Each row below holds a small network's activations on one record, seen along a few directions.
Records have a field called N. Each example row is followed by its value.
The largest differences between rows may come from other fields.
[-12  31  25 -16 -21  23   7 -11  -3 -26 -19  12  -1  -2  -5   8  27  19
 -18  11  11  24  -5 -18]	n6
[-19 -48 -15  -3  -9 -21  19   5  13  12  -4  -4  15   5  11  12 -11  17
 -12  11  11 -25 -22   7]	n3
[ 22  18  -4 -14  30  15  -6 -15 -19  -5  -7 -10  -4  12  -3   5  -2  26
   7  21   6   7  -6  -6]	n1
[-22 -33  11  12   7 -27   4  13  12  27  -2  -7  10  -2  -5   1 -11   3
  12  -3   7   8   4   2]	n4
[ -5  -2 -11  -7   2 -10  11  19  -5  22   5   3   6  -8   3 -34   2 -45
  -8  -1  19  -9 -17  11]	n7
[-29 -39 -14  -2  -4 -36  16   9   1  13   5 -38  27 -11  14   0 -30  13
 -17  20  16  -4 -18 -11]	n1
[ 25  59  17 -22  31  53 -15 -59  -7 -31  -9  38 -40  15 -13  26   8   8
  26   5 -10  12  38 -13]	n4
[ 37  12   0   7  10  23 -12 -10  -4  -9  -3   5 -11   0 -13  31  11  13
   6   3   6   7  10   4]	n3
[-12 -46  -6 -19 -10 -25   9  23   8  36  21 -11   5 -14  12   6   1   8
  -2  16  -4 -16 -13  12]	n2
[-13  -3   4   8  18   1  -6   7  12   9   9  -7 -20   8   6   0   3   2
   9 -15  -8   3   8  -5]	n2
[ 23  20   5  -2  -5  25 -32 -18  -9 -11  -8   0 -18  13  18  -1  13  11
  12   1   0  20  13   7]	n6
[ 16  16  14 -10  12  22 -14 -13   9 -16   4  -2 -25  18   0  16   6  10
  29 -16  10  11  13  12]	n3
[ -5  23   1   0  25  16   7  -8   1   0 -12   1 -30   7  13  12  14  -8
   3   0   0 -24   2 -21]	n2
[  3   1  18  -7 -13  -7   7   3   1 -11   2   3  16 -23  -3  -3   1  10
   0  -7  -2  22 -18 -18]	n1
[ 11 -29 -21   4 -22 -51   9   7  -5  19  -9 -39  11 -12   5 -18  29 -12
 -21   4   8 -19  -3   7]	n6
[ -1   5   3  11  -8   3   6   5   5 -11   8  -2 -11  11  10  13 -24 -17
   8   7 -12   7   5   8]	n5
[ -1  16  -8  -5  -9   7 -10 -10   6   4  16  28  -3  -7 -35 -10  -2 -27
 -15  -9   4  10  -4  -2]	n7
[ -3  40   3 -13   3  25 -35 -10  16  -6 -22  27   2  -2  -3   9  -6  -3
  -8  -8   9   2   2   5]	n7
[  0 -13 -14  19 -33 -16  20  11  -4  18 -12  -4  19  -1  -8  -5 -12 -11
  -6 -19 -10   3   4 -10]	n5
[ 20  30   8   9 -13  14 -21  -4   5   1  -7   8  -2  -3   1  13  -4   7
  23  -5   0  -4  26   4]	n5
[-20 -31  -8  -8  12 -22  23  -4   5  13 -12   6  10  11  17   2  -7   6
   3  14 -15 -12 -14  14]	n4

Here are new rows. What is N for each?
[ 20  -2  -3 -15   1  -6  -1 -18  -8   5 -17 -24   4   6  14  12  25  -5
 -10  24  25  -9   5 -16]	n6
[ -5  -7  -6  17  -9  -8   7 -13  -7  -2   8  -7 -15  -1 -18 -28 -13   3
   0  -8 -10  -7 -13  -9]	n1
[ 15  35  -1   1  -1  27 -19 -16  -1  -2 -16   5   7   6   6  16  -1  10
  23   2   6  -6  33  -9]	n5
[ -8  11  -1   1   7  19  10 -18  -2 -27  -5  -6 -13  12  16  27 -11   5
  -3   0   5   0   4   1]	n3
[-30 -43  -1  -1   2 -53   8  31 -18  18  18 -42  44  -6   1 -46 -13   2
  -5 -14   9  -8 -37   9]	n1
[  9  29   6  -5  -3  14 -36  -2  16   1  -7  32  -1  -9  -1   7  -9 -13
  -5 -16   8  11  -2  10]	n7
[-15  24   6  -5  -8  12  19  17 -16  -2  11  14  -9 -22   2 -16  11   1
 -14 -27   1   3  -2  -5]	n2
[-13 -51 -22 -10 -20 -40  27  20  -7  25  11 -20  16   3  10 -19  -4  12
   1  -1  -1 -23 -32  37]	n3
[ 16   2 -18   6  -4 -12  -4   2 -15  -2  -8 -18 -16   4 -10 -20  21  13
 -22   8  -9   7  -2  26]	n6
[ 39  39  15   0  -1  51 -21 -47   9 -36   5  23 -37   1 -23  36  16   4
  19  -8  -4   5  30 -10]	n3
[-37 -73 -35   0  -4 -63  37  32 -16  62  16 -21  32   1  26 -29  -9  -9
 -17  -4 -10 -21 -49   2]	n2
[-16  -8  -5  -8  -1 -14  11 -10  -9  -7   0 -21  -2  16  28   2 -12   9
 -33  19  12   8  -7  -4]	n6
[  6  -5   8   3 -11   4  10   1   0  -1  -3  -6  -8  -1   6 -10 -18  13
   4  -6  -7  17 -12 -12]	n1
[ 11  23   7   7  17  27   7 -20   1 -22 -20   4 -28  18   8  20  10  -5
  11  -4  13 -20   1 -12]	n3
